A small network was shown many inputs. Here are its activations along a few directions, one row for each input.
Each table varies a few parts of the input and shows all the possible inputs, shuffled.
Descriptions start from the smaller parts, as in this example, which fits no table here: one of 4 places along a line, together with either a single point or one of 11 places along a line or (one of 2 separate values, together with one of 8 places around a ring).
Shared parts are said once, and a part with two or three values counts as separate values.
In the rows, 128 means zero.

A family of inputs:
r1: [112 177 111 208  92 124 122 137 110 121  89  73 141]
r2: [119 118 199 135 170 110 173 127 159 113 152 146 174]
r3: [112 162  77 189  79 142 136 137  93 100 110  84 138]
r4: [167  97 123  80 140 104 123 113 101 126 168 126 124]
r5: [155 134 118 139 120  93  89 133 149 133 119 140 180]
r6: [138 154  70 141 111 100 121 143  76 110 134  88 116]
r7: [120 132  89  88  97 103 155 161 113 158 114 134  43]
r8: [ 71 127 176 128 158 219  88 132 148 162 118 182  70]
r9: [164 119  89 111 110 138 107 108 121 117 128 118 148]
r10: [157 139 123 125 124 117  96 109 142 136 106 103 150]
r11: [108 176  75 178  97 117 139 147  64 110 139  84 117]
r12: [112 153 119 120  98  97 143 169 169 166  80 171 104]
r13: [160 109 155 105 142 122 112  95 146 144 117 123 156]
r14: [124 127  88  96  84 138 156 144 143 154  90 146  68]
r15: [147 140  76 154  94 131 118 131 101 101 105  94 139]
r16: [135 106 159 107 172 123 182 115 102 110 193 121 118]
r17: [ 74 109 142 118 151 230  95 132 128 132 136 187  64]
r18: [ 94 185 110 208  93  98 126 161 123 114 101 106 171]
r19: [140 101 179 109 157 122 140  99 153 129 132 114 152]
r20: [131 168 101 168 111 118 109 126 121 128  84  84 148]
r21: [128 167 100 178 110  95 105 149 127 125  96 123 179]
r22: [ 59 132 168 134 159 196  86 159 161 162 130 214 107]
r23: [167 120  84 112 122 100 102 120  95 123 161 111 119]
r24: [159 107 160 112 137  92 108 123 156 130 127 155 180]
r25: [134 105 173 115 156 106 137 124 158 131 143 154 188]
r26: [146  80 144  97 141 132 150  98 138 103 154 122 143]
r27: [131 107 200 132 169 129 171 107 152 121 143 107 142]
r28: [147  88 134  90 156 110 146 112 105 121 185 123 125]
r29: [ 68 121 136 105 161 196 102 145 111 144 171 181  40]
r30: [123 149 122 115  99 120 144 146 160 171  68 135  73]
r31: [134  97 169 113 157 145 186 102 135  92 163 120 136]
r32: [160  93 126  90 128 127 128  92 134 109 140 129 143]
Q: Describe the family of inputs behind these rows.
A: one of 4 places along a line, together with either one of 2 separate values or one of 6 places along a line
Q: Changing only the place on the line of 4 turns r5 into r9. The same change can be made to r24. Which row results?
A: r32
Q: Which other rows does r28 become when the place on the line of 4 takes its other values? List them by row number.
A: r19, r25, r26
Q: Which other rows agree with r10 in the place on the line of 4? List them by row number.
A: r1, r8, r13, r19, r20, r27, r30

A family of inputs:
r33: [145  74 180  89 175 129 119 101 131 102 195 148 151]
r34: [ 76 138 169 136 159 187 103 139 139 157 114 162 102]
r35: [113  99 137  62 127 161 143 142 113 158 157 170  18]
r36: [134  90 188 122 175 137 135  90 156 121 146 123 185]
r37: [138 198  20 155  50 110 107 161  96 144  74  99 110]
r38: [148 141  86 195 109  93 154 107 102  79 148  60 189]
r39: [ 87 104 143 104 152 197  98 135 126 124 145 185  70]
r40: [ 93 179  70 200  86 166 135 150  76 103  92  91 114]
r41: [143 128 187 128 135  83 133 128 195 129 103 129 204]
r42: [172  78 154  41 178 102 175 102 126 123 195 131  98]
r43: [ 93 160 153 153 120 128 108 173 173 180  71 191 122]
r44: [195 145  48 151  72  44 126 108 104 116  96  45 172]
Q: Describe the family of inputs behind these rows.
A: one of 2 separate values, together with one of 6 places along a line
Q: Changing only the choice among 2 separate values turns r34 into r36. The same change can be made to r40. Which row results?
A: r38
Q: Which other rows does r35 become when the choice among 2 separate values takes its other values? List them by row number.
A: r42

A family of inputs:
r45: [166  38 246  47 197 120 142  94 200 151 177 198 147]
r46: [105 124  80 112 108 180 114 126 114 148 110 141  36]
r47: [151 141  76 118 114  88 173 130  98 144 125  82  95]
r48: [136  37 232  85 208 185 150  78 144  95 222 171 147]
r49: [ 87 129 152 176 133 190  94 129 124 137 131 143  87]
r50: [ 83 135  86  87 114 183 103 156 104 144 121 177  41]
r51: [178 150  35 109 111  74 106 121  81 117 140  85 141]
r52: [118 131 145 192 112 113 150 124 106 113 145  91 146]
r53: [146 130 123 189 110 110 126 114  89  98 142  83 175]
r54: [142 157  80 178 128 127  93 111  86  76 146  85 210]
r55: [103 153 155 142 104 104 164 160 176 124  78 130 151]
r56: [169 136  56 113  85 110 141 109  84 102 111  66 138]
r57: [142 131 143 157  99  67 146 137 162 155  91 116 156]
r58: [ 56 143 145 151 136 212  86 149 110 119 135 178 102]
r59: [173 151 111 148 119  67 124 128 147 143  87  95 193]
r60: [ 81 161 135 109 142 173  85 160 165 165  75 194 120]
r61: [166  49 167  15 207 162 168  84 138 123 205 162  97]
r62: [ 90 160 155 177 144 125 175 158 117 111 145 115 127]
r63: [116 149 111 105 101  97 183 158 115 124 126 107  70]
r64: [108 144 155 129 120 149  86 132 185 171  68 150 108]
r65: [170 139 100 150  96  52  80 130 145 128 106 118 202]
Q: Describe the family of inputs behind these rows.
A: one of 3 separate values, together with either a single point or one of 6 places along a line
Q: Changing only the choice among 3 separate values turns r52 into r57. The same change can be made to r48. Which row results?
A: r45
Q: Which other rows agree with r61 in the choice among 3 separate values? List them by row number.
A: r46, r47, r50, r51, r56, r63

A family of inputs:
r66: [132  65 186 115 204 188 149 102 100  88 227 135 136]
r67: [111 141  55 146 119 185  94 171  75 130 155 108  83]
r68: [ 80 151 155 167  91 185 101 140 170 133  63 147 110]
r69: [ 93 122 245 163 193 145 125  81 139  96 167 138 201]
r70: [159 119 168  93 112  72  90 121 183 153 103 143 170]
r71: [188 101  72  94 129  84 160  81 108  99 133  78 117]
r72: [ 98 110 140  62 157 118 153 154 151 172 139 158  41]
r73: [118 151 104 197  89  72 150 166 104  99 113  91 196]
r74: [197  62 110  46 125 114 114 143 145 146 162 138 106]
r75: [ 66 140  98  98 104 194 139 112 100 128 111 177  59]
r76: [117 142 185 120 141 114 140 155 176 185  68 194 114]
r77: [188 134 101 141 125  79 143 103 165 118  90  76 200]
r78: [ 85 195 102 198 117 137  65 136 103 138  84 129 144]
r79: [159 160  71 151  86 105 170 126  72 109 177  81 113]
Q: Describe the family of inputs behind these rows.
A: one of 2 separate values, together with either a single point or one of 6 places around a ring
Q: Changing only the choice among 2 separate values turns r69 into r66. The same change can be made to r76. Which row results?
A: r72
Q: A walk changes only the place on the ring of 6. It starts at r71 and steps to r74. List the rest of the walk in order.
A: r72, r75, r67, r79

A family of inputs:
r80: [123  83 206 112 175 149 101 112 178 136 136 185 151]
r81: [ 82 122 176 118 140 173 116 150 186 160 102 199  90]
r82: [ 89 165  73 123 115 158 135 156  72 128 129 113  47]
r83: [147 148 127 173 114  74 137 124 164 120  86  95 212]
r84: [108  93 125  63 134 172 151 132 123 140 146 167  37]
r85: [ 63 181 126 191 111 171 105 170 133 145  92 156 110]
r86: [151 152  44 142  73 105 104 127  72 128 121  75  99]
r87: [151  74 151  49 172 146 132 103 112 125 193 154  99]
r88: [187 133  71 122 102  55 166 115  99 114 140  70 154]
r89: [118 186  93 184  87 141 101 144 137 130  67 110 171]
r90: [175  88 144 103 152  92 160  95  97  98 187  92 155]
r91: [141 110 198 156 161 101 127 108 162 111 137 121 211]
Q: Changing only one part turns r87 into r80. The same change can be made to r86. Which row results?
A: r89
Q: Describe the family of inputs behind these rows.
A: one of 2 separate values, together with one of 6 places around a ring
Q: Which other rows does r82 become when the choice among 2 separate values takes its other values? List them by row number.
A: r85
